Read these off the matrix that follows.
1) What is the last entry in the row that holds the largest entry?
2) What is the entry just right of 146?
3) What is the entry just right of 143?
4) What is the first entry, reading row by row?
5) What is the 5th-last entry, reading row by row?
6) What is the third smallest entry?
7) What is the entry directly above the largest entry?
[[107 108 145 143 118 123]
 [125 132 119 127 140 141]
 [105 115 136 146 127 123]]
1) 123
2) 127
3) 118
4) 107
5) 115
6) 108
7) 127

A =
[[137 108 138 140 133 116 122 141]
 [106 141 120 128 128 132 143 127]
 [116 137 122 134 128 126 139 136]
 [113 136 118 130 132 124 142 129]
 [117 136 121 131 128 124 141 135]
 [115 137 119 127 130 118 139 129]
 [116 136 120 132 129 129 140 135]
 [121 116 142 143 148 137 130 144]
 [120 135 125 130 126 129 140 136]
 [116 134 123 129 130 137 141 137]
 [114 135 118 129 131 122 141 128]
 [134 113 136 142 134 122 132 139]
 [125 137 109 117 116 101 132 116]]
Counting starts at 1.
The bottom-left entry -> 125
The bottom entry of the column that holds the largest entry -> 116
The entry directly below the largest entry is 126
The entry just right of 114: 135
The entry at row 1, column 1 -> 137
The entry in the bottom-right corner: 116
Report the entry in row 3 and column 1.
A: 116
The entry in the top-right corner is 141
The entry in row 1 and column 3: 138
The entry in row 1 and column 2: 108
Report the entry in row 2 and column 1.
A: 106
Report the smallest entry.
A: 101
The maximum: 148
The entry at row 2, column 3: 120
The entry just right of 106: 141
Report the entry directly above the smallest entry.
A: 122
The entry directly above the largest entry -> 129
Report the entry just left of the largest entry.
A: 143
The entry in row 3 and column 3 -> 122
The top entry of the column that holds the largest entry: 133
The entry just right of 101 -> 132
Report the top entry of the column that holds the smallest entry.
A: 116

Read these off the row that follows.
1) The 5th entry?
2) The 2nd entry from the right?
3) The first entry from the left?
4) The last entry?
131,125,103,128,130,129,127,123,116,130,140,128,126,124,127
1) 130
2) 124
3) 131
4) 127
